A small network was shown many inputs. Here are its activations along a few directions, one row for each input.
In each table, some parts of the input vary, and every possible input appears once, in random order.
A made-up example of a description, with smaller parts first: one of 5 places around a ring, together with either a single point or one of 11 places along a line or (one of 3 separate values, together with one of 6 places along a line).
Shared parts are said once, and a part with two or three values counts as separate values.
In the rows, zero is written as 128.

Other details of the inputs shift rows strongly along two fixed directions, in all tables alike. That doesn't count.

Rows:
row 1: [ 92 119  74 107 137 149  93  91 140 149 204  55 115 124 123]
row 2: [ 78 119 168 138 179 148  95 162 160  70 107 150 138 111 140]
row 3: [175 126 152 160 106 123 155 138 133 132  57 228 177 104 116]
row 4: [ 96 104  63 136 142 160 107 132  94 162 180  52 119 118 124]
row 5: [ 87 116 178 144 155  91  86 145 193 106 157 104 126  94 135]
row 6: [ 41 104 164 152 151 132 136 165 179 118 118 141 134 100 135]
row 7: [ 85 150 173 146 146 110 128 161 125  60  57 116  94 163 133]
row 8: [189 163  62 123  85 148 167  99  54 180  92 169 121 195  94]
row 9: [128 153  88 125 141 142  81 113  71 120 165  50  74 174 130]
row 10: [176 122  53 112 108 183 157  98  85 196 127 188 167 128  95]
row 11: [ 54 120 170 154 150 119 154 161 184 120 102 131 107 126 153]
row 12: [101 164  76 108 149 176 104 124  69 106 134  88  66 212 124]
row 13: [ 70 105 170 167 136  76 125 155 188 137 140  94 117  97 143]
row 14: [ 82 130  65 106 148 205 119 139  79 128 144  93 103 131 130]
row 15: [107 121  80 110 150 163  79 113 126 145 210  65 112 124 119]
row 16: [ 77 118 162 144 162 148 114 161 144  63  85 130 123 105 139]
row 17: [ 80  72 196 122 140 109 174 197 154  89 189 135 143 108 174]
row 18: [ 71 124  76  90 161 196 105 112 132 142 190 112 103 142 119]
row 19: [105 113  64 145 133 160 105 134  84 149 169  52 105 126 130]
row 20: [ 50 104 164 157 153 144 129 172 171 105 112 141 144  98 135]
row 21: [ 72 129  75  90 160 187 112 106 135 148 189 110  87 156 127]
row 22: [198 166 175 140 114 105 132 118 119 103  53 226 146 152 117]
row 23: [209 146 178 137 106  56 136  99 192 157 113 185 147 114 123]
row 24: [185 152  66  84 103 161 161  51 133 186 138 178 135 162 112]
row 25: [201 137  69  97  89 117 132  45 138 202 174 143 146 132 102]
row 26: [118  90  98  97 128 174 160 173  40 107 200  83 102 174 171]
row 27: [ 82 141  73 133 136 183 131 134  56 133 127  87  82 181 130]
row 28: [189 130 169 160  89  51 167 115 181 183 100 175 154 104 123]
row 29: [119 130 180 159 149  94  75 158 138  74 106  97 112 127 147]
row 30: [109 145  74 147 118 124 117 134  64 145 144  34  73 184 124]
row 31: [191 154  74  83 113 163 154  67 129 193 149 190 123 163 107]
row 32: [ 83 126 159 147 159 147 100 147 153  51  86 138 136 119 149]
row 33: [ 69 101 171 168 137  85 118 160 184 132 141  97 134  83 135]
row 34: [130 161  83 124 135 128  86 118  74 120 157  45  67 194 124]
row 35: [100 121 169 161 141  99 101 172 142  92 109  88 127  82 146]
row 36: [ 41 108 165 152 150 122 143 161 184 122 115 139 117 114 143]
row 37: [178 131 154 130 123 125 133 107 158 111  69 226 197 104 115]
row 38: [121 151  78 125 130 142  88  97  73 113 156  37  86 173 135]
row 39: [219 160 172 152  86  43 141 115 123 122  55 158 140 140 104]
row 40: [ 97 133  68 107 164 210  92 124  90 109 158 108  98 153 130]
row 41: [ 90 120 182 145 153  79  94 140 199 110 152 106 111 106 143]
row 42: [ 64 118  74  88 151 183 135 105 132 152 173  95  89 140 121]
row 43: [213 129 166 144 119  81 108 116 158 133 105 193 185  89 111]
row 44: [209 133  66 102  92 140 118  56 124 186 172 143 172 117  94]
row 45: [ 74 130 170 143 147 137 120 179 122  80  69 126 115 123 149]
row 46: [222 171  74 114  73 102 145  92  57 188 116 119 118 167  95]
row 47: [ 87 133 173 144 164 142  92 165 133  59  84 139 110 144 148]
row 48: [ 88 161  74 108 133 169 132 138  59 126 118  76  72 190 125]
row 49: [102 126 177 159 134  90 101 173 127  93  93  81 116 105 149]
row 50: [ 95 155  75 111 143 186 107 103  70  99 129  85  88 189 134]
row 51: [189 145 161 137 106 117 131 110 132 100  44 218 170 136 123]
row 52: [ 57 125  72  89 144 182 139 120 124 168 175  95  91 135 128]
row 53: [176 151  70  82  98 158 181  81 118 213 135 176 128 142 108]
row 54: [172 139 169 120 112  99 177 104 184 147  74 214 149 115 117]
row 55: [211 140  76  96  91 114 158  59 129 212 159 129 124 131 101]
row 56: [ 82 110 176 142 144  78 117 137 194 116 138  89 113  92 136]
row 57: [184 163 172 140  98 100 159 131 108 123  39 212 151 131 117]
row 58: [ 92 111  78 103 138 148 109 103 131 162 200  52 105 111 112]
row 59: [ 96 133 176 187 131  79 112 168 118  95  93  78 104 132 146]
row 60: [216 152 177 153  92  57 136 110 119 122  63 163 147 120 110]
row 61: [ 58 122  73  90 145 191 133 125 121 163 176  99 109 121 119]
row 62: [109 105 201 141 133 101 169 204  88  53 140 118 114 157 185]
row 63: [116  85  90  99 136 183 160 171  54 106 217  90 114 151 169]
row 64: [193 136  73  96  83 114 153  74 123 229 171 140 139 112  98]
row 65: [ 69 120 172 134 170 149  98 157 180  80 127 150 137 109 135]
row 66: [109 114 169 159 147 100  97 155 149  78 107  89 125  88 138]
row 67: [205 128 165 173  85  68 137 134 122 148  66 175 165 111 118]
row 68: [ 82 142 176 147 152 126 122 156 120  60  67 119 100 143 140]
row 69: [163 131 164 125 107 122 158 131 164 148  84 227 190  81 106]
row 70: [ 91  88 198 123 140  98 191 192 157  92 176 122 115 135 192]
row 71: [ 60 110 171 133 162 146 121 156 177  84 111 134 139  93 129]
row 72: [105 145 183 164 131  76 109 166 118  90  91  77 104 120 147]
row 73: [ 78 101 168 172 139  99 111 166 173 121 138  94 143  82 135]
row 74: [ 96 133  80 106 131 135 131 115 127 180 188  39  79 132 138]
row 75: [118 124  77 117 134 154  96 118  74 130 153  38  87 144 125]
row 76: [ 97  71 189 130 151 121 163 208 124  67 166 132 154 110 179]
row 77: [181 137  61  87 106 186 136  62 120 172 147 188 172 133  94]
row 78: [195  86 189 118  95 100 198 164 139 124 157 222 200 100 145]
row 79: [216 136 158 153 100  80 112 102 151 113  84 180 182  96 120]
row 80: [228 146  68 112  85 132 112  64  77 166 128 133 146 152 107]
row 81: [171 128  67  79 105 172 159  69 121 196 148 186 152 121  83]
row 82: [ 94 163  68 109 139 174 111 109  73  99 123  76  78 210 128]
row 83: [199  95  92  73  85 137 212 113  94 193 219 183 150 148 137]
row 84: [206 119 163 142 109  78 131 113 154 138  90 178 187  73 104]
row 85: [ 74 113 177 144 138  85 114 159 184 125 141  93 132  72 136]
row 86: [188 127  59  87 116 184 149  80  91 174 126 183 163 123  88]
row 87: [205 127 159 145 109  79 114 101 162 125  94 180 197  88 115]
row 88: [196 120 169 138 101  78 134 109 175 146 108 178 185  70  99]
row 89: [ 89 112 168 152 151  99 103 170 152 104 120  87 141  75 141]
row 90: [181 134  59  89 110 182 153  97  84 189 126 184 166 117  96]
row 91: [178 132 160 158  98 114 155 139 118 134  41 221 166 127 118]
row 92: [ 54 122 169 131 157 124 119 131 199  88 116 138 124 121 148]
row 93: [111 154 174 165 133  67  92 143 137  60  86  72 103 160 145]
row 94: [ 93 128  73 103 146 198 115 123  71 116 127  87  89 160 125]
row 95: [124 129  74 122 150 164  73 119  94 123 183  62  98 136 130]
row 96: [ 83 113 176 149 141  97 107 165 174 114 136  92 142  70 136]
row 97: [ 54 118 168 131 158 134 112 135 194  84 119 141 140 108 139]
row 98: [212 149  71  99  89 115 142  45 137 200 163 132 135 145 112]
row 99: [218 126 192 131  80  65 205 169  87 100 103 203 154 170 150]
Each input here is: one of 9 places along a line, together with either a single point or (one of 2 separate values, together with one of 5 places along a line).
The inputs of row 6 and row 20 match in every part but the place on the line of 9. If row 81 is changed in the same way as row 6 into row 20, which row does it become?
Answer: row 71
The inputs of row 56 and row 60 match in every part but the place on the line of 9. If row 92 is changed in the same way as row 56 into row 60, which row does it become?
Answer: row 50
The inputs of row 10 and row 11 match in every part but the place on the line of 9. If row 90 is changed in the same way as row 10 into row 11, which row does it become?
Answer: row 53
A walk changes only the place on the line of 5. It starts at row 59 and steps to row 72. List the rest of the walk in order.
Answer: row 60, row 38, row 9
Change only the place on the line of 9 in row 89. List by row number the other rows that result.
Answer: row 35, row 46, row 49, row 64, row 72, row 74, row 85, row 96
A walk changes only the place on the line of 9. It starts at row 93 and steps to row 38. List the rest of the walk in order.
Answer: row 80, row 79, row 87, row 44, row 1, row 25, row 98
Change only the choice among 2 separate values in row 48. List by row number the other rows that result.
Answer: row 46

Rows:
row 100: [186 129  51  89 122 167 122  66 112 170 159 150 132 139  95]
row 101: [ 62 125 225 151 151  77 127 183 152  34 100  94 101 142 173]
row 102: [209 156 190 168  81  25 158 118 144 145  60 168 136 132 115]
row 103: [ 59 101  95 105 173 171 114 136 139 128 224  42  87 131 159]
row 104: [ 28 144  79 117 171 202  94 148  99  99 156  58  60 172 134]
row 105: [179 163  59  81 105 164 123  67  84 162 132 143 133 168 107]
row 106: [ 42 105 219 152 162 105 138 193 206  87 134 134 124  98 155]
row 107: [207 150 182 146 113  88 123 108 155 108  56 219 161 116 131]
row 108: [159 153  53 100 113 196 160  87  72 179 111 163 131 161 109]
row 109: [172 138  63 101 100 168 196 109  51 174 134 153 118 177 117]
row 110: [183 105  63 106  98 155 140  92  98 197 205 137 163 119 116]
row 111: [ 59 127  76 123 167 190  67 154  73  90 156  18  87 130 139]
row 112: [ 18  90  84 100 151 195 148 158 131 141 193  65  87 130 155]
row 113: [ 53 154 198 185 156  66  81 156 184  76  63  71  91 117 147]
row 114: [195 144  55 125 102 177 112  84  67 161 143 135 148 151 102]
row 115: [182 125 189 119  99  66 169 115 191 138 119 214 185  91 126]
row 116: [190 110  64  92 103 154 141 101  87 198 195 127 160  95 110]
row 117: [185 151 175 163 100  48 130  90 194 160  61 184 158  91  92]
row 118: [ 63 101 202 163 173 103  79 186 168  56  94  98 144  65 143]
row 119: [ 17 121  81 106 182 195  93 135 118 124 177  69  78 150 132]
row 120: [223 136 190 145 101  63 160 138 142 106  77 204 155 137 135]
row 121: [169 140  60  78 111 165 132  57 109 174 157 147 140 144  92]
row 122: [217 123 187 166  85  62 148 147 117 107  79 199 179 125 130]
row 123: [ 53 114 213 170 141  45 113 163 221 114 121  82 108  82 157]
row 124: [ 12 110  72 111 172 212 126 143 121 118 158  63  82 139 133]
row 125: [214 129  65 103  89 148 140 120  37 162 150 114 135 147 108]
row 126: [ 56  97 201 178 167 103  80 176 180  54 105 108 146  87 148]
row 127: [193 143 192 140  99  75 171 153 131 123  67 225 156 149 122]
The inputs of row 125 and row 116 match in every part but one. If row 101 is changed in the same way as row 125 into row 116, which row does it become?
Answer: row 115
What is each input in this table made of?
Answer: one of 4 places along a line, together with either a single point or one of 6 places along a line

Rows:
row 128: [198 147 109 163  85  86 120  99 114 175 100 139 138 145 105]
row 129: [183 125  79  88 100 139 168 104 103 202 161 135 145 119 115]
row 130: [ 63 135 198 168 150  91  99 191 148  80  76 104 104 117 133]
row 131: [ 89 135 131 111 154 132 110 152 110  78 141  56  90 143 158]
row 132: [ 85 130 215 141 155  86 105 184 148  50 107 104 107 131 152]
row 133: [170 109 174 144  95  93 189 148 165 133  94 230 185 110 127]
row 134: [165 117 191 145  98  88 178 144 160 139  98 226 178  98 140]
row 135: [ 68 107  51 109 175 210  82 135  86 129 206  51  83 139 134]
row 136: [174 127  13  85 108 217 121  74  58 191 193 141 141 148 107]
row 137: [ 46 119 209 159 165 106 129 168 215  56  82 156 134 120 150]
row 138: [178 152  96 132  93 151 147 106  85 170  96 181 142 150 110]
row 139: [102 131 120 144 141 109  92 131 113  95 169  39  85 166 153]
row 140: [ 57  93 200 144 144  91 146 173 176  82 108  90 130  80 157]
row 141: [166 154  56  76 112 163 131  67 106 204 175 142 116 149  85]
row 142: [205 132 137 124 108 108 124 115 141 143 101 185 184  81 111]
row 143: [189 146 120 132  90 112 154  93 103 155  64 160 154 115  97]
row 144: [186 119 106 138  92  89 149  99 127 193 168 132 147 127 118]
row 145: [ 77 108  56  99 151 204  96 109  91 125 186  25 108 117 124]
row 146: [ 67 125 227 160 171  95 115 168 216  73  88 148 114 105 151]
row 147: [ 57 120 175 131 155 103 120 130 191  78  96 100 114  96 141]
row 148: [173 144  86 134 101 150 158 108  86 161  93 185 152 159 100]
row 149: [198 136 192 130 102  66 158 109 136  90  60 184 167 107 127]
row 150: [172 125 114 105  97 119 160 122 115 185 160 160 140 117 104]
row 151: [195 131 110 112 109 133 114 106 110 165 143 175 165 106  92]
row 152: [195 143 171 161 104  92 145 138 134 141  47 214 148 121 111]
row 153: [ 83 127  71  98 166 192 108 133  65 111 194  43  58 183 150]
row 154: [194 140 124 109  95 131 149 109  97 126 114 189 142 158 135]
row 155: [ 66 119 114 119 160 167 124 153  98  69 152  80  98 179 156]
row 156: [ 78 125 221 181 148  51  92 149 231  83  98 108 122 112 151]
row 157: [211 129  91 144  96 108 104  83 123 173 155 145 165 117 104]
row 158: [ 59 145 100 135 158 148 105 154  99 113 124  43  82 132 137]
row 159: [ 43 125 199 145 161 122 114 159 198  77 102 135 118 122 160]
row 160: [ 50 102  12  97 171 242  96 123  68 129 219  43 100 165 129]
row 161: [184 156  96  92 109 129 145  77 143 180 125 163 143 120 103]
row 162: [ 55 100 118 124 163 158 134 167 123 128 184  72  84 130 152]
The inputs of row 155 and row 133 match in every part but one. If row 132 is changed in the same way as row 155 into row 133, which row does it become?
Answer: row 150
What is each input in this table made of?
Answer: one of 5 separate values, together with either a single point or one of 6 places along a line
Change only the choice among 5 separate values in row 158. List by row number the other rows that result.
Answer: row 129, row 131, row 142, row 161
Change only the place on the line of 6 in row 138. List by row number the other rows that result.
Answer: row 130, row 143, row 148, row 152, row 158
Which other rows agree with row 160 in the choice among 5 separate values? List them by row number.
Answer: row 135, row 136, row 142, row 145, row 151, row 157
